Each row has a name. After each piece below comes the name of the row it's from, unless a question asks for something else. Each question is about the rows just above it. Places in a row count from 1.

guv: [ -1.8   6.9  -6.5 -25.0  39.8  -4.2 -19.5 -19.7   5.7]
Legu: [ 0.1  0.3 -0.2 -0.3  0.0 -0.1  0.0 -0.1 -0.3]
Faven: [-35.0  29.1 -34.3 -16.9 -38.0  77.0 -39.0 -79.3 -12.4]
miv: [ -2.0   6.8  -6.5 -24.7  39.3  -3.8 -19.6 -19.9   5.7]
dateb: [-36.6  29.4 -35.2 -17.4 -38.3  79.8 -40.9 -82.3 -11.9]
Pivo: [-35.0  29.1 -34.3 -16.9 -38.0  77.0 -39.0 -19.7 -12.4]
Mor: [-36.6  30.4 -35.9 -18.9 -37.0  79.9 -41.8 -83.5 -12.2]
tilor: [ -2.8   6.4  -6.5 -23.1  36.4  -2.1 -19.2 -20.0   5.7]
pulol: [-0.2 -1.0  0.6  0.8  0.4 -0.2  0.0  0.5  0.9]
duv: [ -2.5   3.0  -3.8 -17.8  32.3  -3.0 -15.8 -15.0   6.9]
Lok: [-42.4  26.4 -35.5 -14.6 -39.5  87.9 -45.9 -88.7  -7.1]
Changed guv: [ -1.8   6.9  -6.5 -25.1  39.8  -4.2 -19.5 -19.7   5.7]. Place and old value: => 4, [-25.0]
[ 32.3  -3.0 -15.8] is in which row? => duv

zevok: [  9.0  -9.1 -36.8  39.0 -16.1 -36.9   2.6 -13.2  34.3  -8.6  48.0  27.2
  -9.4  49.2 -24.7 -62.1 -14.7  -1.6  55.4  -7.0  25.2]
sut: [-12.0 -69.1 -25.8  -5.5 -76.2  38.8 -11.3 -71.0  -9.7 -66.1   7.4   1.2
 -62.9  -2.7 -17.6  -9.2 -36.6 -77.6   7.1 -73.5   0.9]
tavug: [ 25.6 -44.4 -31.8  37.9 -48.8 -25.1  14.1 -36.0  33.6 -32.4  37.7  30.5
 -25.6  33.2 -14.7 -48.3 -25.7 -33.0  51.0 -33.2  31.4]
muvo: [-12.0 -69.1 -66.1  -5.5 -76.2  38.8 -11.3 -71.0  -9.7 -66.1   7.4  38.8
 -62.9  -2.7 -17.6  46.8 -36.6 -71.0 -71.0 -73.5   0.9]
fif: [  9.0  -9.1 -36.8  39.0   8.7 -36.9   2.6 -13.2  34.3  -8.6  48.0  27.2
  -9.4  49.2 -24.7 -62.1 -14.7  -1.6  55.4  -7.0  25.2]
Dasu: [ 49.6 -55.0 -10.2  51.2 -52.1 -58.4  34.1 -52.0  38.5 -60.5 -16.9  39.4
 -52.0  42.0  -0.9  -9.2 -42.2 -55.4 -77.5 -57.4  37.7]
rosit: [-73.2 -27.8 -85.1 -41.1 -34.0  57.4   2.6 -13.2  34.3 -21.5 -13.4 -44.5
 -31.2 -46.4 -67.7  37.8 -19.4 -22.4 -15.5 -21.6 -51.6]
rif: [-40.2 -46.3  -6.1  33.4 -43.9  22.3  22.2 -45.2  25.6 -35.0 -40.2  40.2
 -47.1  41.7 -71.1   5.9 -40.2 -36.3  42.1 -45.8  37.6]
fug: [-69.0  47.4 -85.9 -42.1  42.7  43.0 -96.2  46.2 -59.1  53.7 -10.3 -56.0
  41.8 -48.9 -73.6  -5.1   6.9  53.6  -3.4  48.8 -56.0]
Places of [-71.0] in row muvo: => 8 18 19
Places of [-36.9] in row zevok: => 6
Places of [-40.2] in row rif: => 1 11 17
find: [  9.0  -9.1 -36.8  39.0   8.7 -36.9   2.6 -13.2  34.3  -8.6  48.0  27.2
  -9.4  49.2 -24.7 -62.1 -14.7  -1.6  55.4  -7.0  25.2] => fif
One entry of tavug was changed: [ 25.6 -44.4 -31.8  37.9 -48.8 -25.1  14.2 -36.0  33.6 -32.4  37.7  30.5
 -25.6  33.2 -14.7 -48.3 -25.7 -33.0  51.0 -33.2  31.4]. Where, and from what? => 7, [14.1]
Where does [-69.0  47.4 -85.9 -42.1  42.7  43.0 -96.2  46.2 -59.1  53.7 -10.3 -56.0
  41.8 -48.9 -73.6  -5.1   6.9  53.6  -3.4  48.9 -56.0] differ from fug, and what was there? => 20, [48.8]
Which row holds [  9.0  -9.1 -36.8  39.0 -16.1 -36.9   2.6 -13.2  34.3  -8.6  48.0  27.2
  -9.4  49.2 -24.7 -62.1 -14.7  -1.6  55.4  -7.0  25.2]? => zevok

sek: [-55.9 -36.0 -97.3 -32.0 -96.6  96.7 -69.8 -89.1 -40.9 -93.5  -1.8 -36.0
 -87.8  -6.3 -77.3  79.7 -57.7 -91.2  -0.6 -90.2 -40.5  91.7 -36.3  78.9
   6.4  73.1  16.4  -6.3]
Gefa: [-43.3 -29.2 -59.9 -25.7 -34.9  38.2 -51.2 -26.8 -28.4 -31.8 -10.5 -31.7
 -26.3 -27.6 -45.7  -6.2 -15.8 -29.2  -6.3 -25.9 -31.5  32.2 -28.4  29.5
  -8.2  24.1   4.1  -2.4]
zutib: [ 51.2  -1.2  44.8  39.8   1.6 -43.7  56.7  -1.4  41.7   1.5  25.7  42.7
   1.4  43.3  37.8 -33.7  -0.6   0.3  24.0  -1.8  42.9 -40.2  39.7 -37.2
  25.6 -32.4  -7.4  15.3]
Where does [ 51.2  -1.2  44.8  39.8   1.6 -43.7  56.7  -1.4  41.7   1.5  25.7  42.7
   1.4  43.3  37.8 -33.7  -0.6   0.3  24.0  -1.8  42.9 -40.2  39.8 -37.2
  25.6 -32.4  -7.4  15.3] differ from zutib, and what was there? => 23, [39.7]
Places of [-6.3] in row sek: => 14 28

Bep: [ 56.5  36.6  -2.5 -21.2  23.2]
solev: [ 43.5 -86.4  -2.5 -21.2 -44.1]
Vagan: [ 23.3  30.0 -29.2  43.5 -86.1]
Changed Bep: [ 56.5  36.6  -2.5 -21.2  23.3]. Place and old value: => 5, [23.2]
The row with [ 43.5 -86.1] is => Vagan

